-6.10	-1.49	-1.53	-1.77	-0.47	2.43	3.48
4.88	2.69	-3.24	-0.09	-4.68	0.29	1.58
2.31	1.07	-0.64	0.05	3.60	-1.65	-7.32
: 3.60

6.28	4.26	-7.62	-0.36	3.47	0.25	4.91
-7.73	-3.20	7.82	0.71	-3.03	1.47	-4.66
7.67	2.75	-7.47	-0.65	2.57	-1.61	4.39
: 2.57

6.17	3.51	4.81	5.02
5.87	3.37	4.53	4.74
-2.96	2.91	-5.35	-7.89
: 2.91

0.38	-4.82	0.94	0.11	-8.43	4.71
0.15	-6.33	2.67	-0.37	-7.15	1.30
0.23	-6.24	2.72	-0.37	-7.04	1.32
: -0.37

2.08	2.99	-1.43	-8.22	0.42	0.83	-1.34
4.67	-6.15	-2.00	1.44	1.00	-5.34	-1.38
2.33	-1.23	-0.91	-4.19	1.85	-0.25	-3.31
: 1.85

0.00	6.90	-0.37	-0.28	2.70	-1.93	-6.77
0.36	-1.75	-1.37	0.76	-3.67	-1.11	6.45
0.18	-1.77	-1.25	0.72	-3.41	-1.05	5.88
: -3.41
---
-4.07	1.20	2.58	6.03
-3.49	1.34	1.66	7.74
result: 1.20

3.16	-3.51	-7.69	-1.85	2.81	0.66	-0.84
-7.08	6.53	0.93	6.99	2.18	-4.60	-3.28
-6.65	6.12	0.82	6.63	2.09	-4.28	-3.13
result: -6.65

-2.16	3.22	0.81	-0.94	0.69
6.37	4.15	-5.43	-5.05	4.91
result: -2.16

0.30	3.76	0.49	0.66	0.53
3.64	2.46	4.42	7.12	8.59
result: 0.53

-2.77	4.19	7.69	4.60	-1.84 result: 4.19

7.15	-4.26	0.48	3.51 result: 3.51

1.03	-6.79	-5.86	-1.55
0.10	-3.22	0.36	8.84
result: -3.22
---
Input: 4.88	-6.35	-5.90	5.76	4.20	6.44
Output: 6.44, -6.35

Input: -6.60	6.39	5.72	6.70
Output: 6.70, -6.60

Input: -7.84	5.88	0.76	7.94
Output: 7.94, -7.84

Input: -6.74	5.71	-5.60	-3.57
Output: 5.71, -6.74

Input:
7.71	-4.15	3.70	-1.86	-0.52	0.08	0.94
-1.68	0.59	0.84	2.87	4.16	4.29	-6.47
Output: 7.71, -6.47

Input: 1.28	3.38	4.38	0.00	1.23	8.28	4.19
Output: 8.28, 0.00
---
5.27	-0.41	2.86	1.29	-1.60	-1.83	-4.97
-6.54	7.06	6.38	-1.99	1.65	7.18	3.53
0.21	0.74	-1.34	1.03	0.32	2.63	-3.35
result: -3.35

-2.64	3.90	3.54	5.05
3.65	-4.55	-2.50	6.39
result: -2.50

-2.70	1.49	-6.63	-7.66
-6.54	-0.15	-6.30	4.78
5.55	-4.85	0.33	-2.18
result: -6.54

-5.41	-4.79	3.45	5.33	-1.52
-1.51	4.12	-1.20	-0.79	-1.91
3.88	-5.22	-7.51	-4.80	1.16
result: -5.22

4.85	-2.97	1.27	3.84	-6.75
5.22	-0.86	-2.55	4.26	-7.02
4.51	1.29	-4.70	-0.06	3.76
result: -4.70

-1.16	-2.22	8.05	0.25 result: 0.25
---
(3.06, -7.09, -1.12, 3.75, 0.41, -0.99) -> 3.75, 3.06
(2.32, -9.04, -4.56, -5.03) -> 2.32, -4.56
((-6.39, -3.44, -3.00, -0.69), (-0.75, 0.61, 2.22, 0.34)) -> 2.22, 0.61
(1.49, 3.47, 0.91, -5.26, -8.49) -> 3.47, 1.49
((-2.62, -2.56, -6.72, -1.69, -1.70), (2.46, -1.95, 0.98, 5.29, 0.74)) -> 5.29, 2.46
((-3.13, 7.70, -1.67, -6.16, 0.84, 1.30, 1.92), (-7.64, 0.64, 1.23, 0.76, 4.82, 1.03, 1.50), (-5.11, 7.08, -1.09, 0.79, 1.31, -0.54, 0.18)) -> 7.70, 7.08
(-3.49, -6.78, 2.22, 4.07, -4.07) -> 4.07, 2.22
(-5.21, -7.49, -1.60, 4.37, -8.24) -> 4.37, -1.60
(6.63, -6.27, -7.47, 7.56, -3.29, 1.07) -> 7.56, 6.63
---
[  2 -41  28 -31  36 -47 -32] ⇒ 28

[[662 770 875 729 844]
 [324 903 356 894 490]
 [811 614 616 804 241]] ⇒ 616

[457 700 615 241 935] ⇒ 615

[[5981 3207 1786 1945 6717 1924 8372]
 [6449 1965 6744 6085 5788 5442 2799]] ⇒ 6744

[218 171  56 252] ⇒ 56

[ 960  670 -616 -475] ⇒ -616
---
Q:
532	511	529	529	544
369	535	343	324	637
195	880	631	336	35
A: 532

Q:
221	77	111	89	179	232
221	61	122	100	175	194
191	75	133	89	144	219
A: 221

Q:
149	200	67	223	106	103	175
47	126	79	112	85	89	136
38	122	85	145	61	80	139
A: 149

Q:
66	38	35	54	70	58	56
13	16	44	29	21	39	61
44	31	28	69	25	93	82
A: 66

Q:
368	411	752	-196	214	-679
-421	-815	-620	-300	151	267
-418	938	-73	293	-83	-558
A: 368

Q:
187	155	201	227	67	211	155
153	243	169	229	46	205	163
200	139	215	232	143	201	160
A: 187
---
array([[  26.11, -134.54,  142.32,   40.72],
       [   2.20,  -24.43,  112.20,  -51.40]]) Answer: 142.32

array([[ 0.59, -1.76,  0.52,  0.11,  0.08, -0.98],
       [-2.19,  1.49, -2.15, -0.31,  0.05, -0.87],
       [-2.00,  1.00, -1.94,  0.27,  0.40, -1.35]]) Answer: -2.15

array([[-0.03, -0.07, -0.03,  0.07,  0.00, -0.19],
       [-0.11, -0.09,  0.13,  0.06, -0.16,  0.01]]) Answer: -0.03

array([[-2.129,  0.135, -0.101, -1.031, -0.958],
       [ 1.445,  0.419,  0.336,  0.364,  0.238]]) Answer: -0.101

array([[  6.267,  -2.000,   6.664,  14.637,   2.612],
       [ -7.135,  -3.643,   7.419, -16.045, -14.671]]) Answer: 6.664

array([[-0.124, -0.061, -0.086, -0.100, -0.232, -0.232],
       [-0.171, -0.059, -0.158, -0.161,  0.029, -0.232],
       [-0.081,  0.032, -0.069, -0.073,  0.136, -0.232]]) Answer: -0.158

array([[-12.84,   3.68,  -6.85,  19.58,  -6.42,   5.82,  -5.54],
       [-19.85, -14.05, -22.69,  -1.99,  -2.17,   7.94, -16.65],
       [ -7.54,   8.67,  -3.10,  -2.00,   9.60,   3.85,   8.78]]) Answer: -22.69
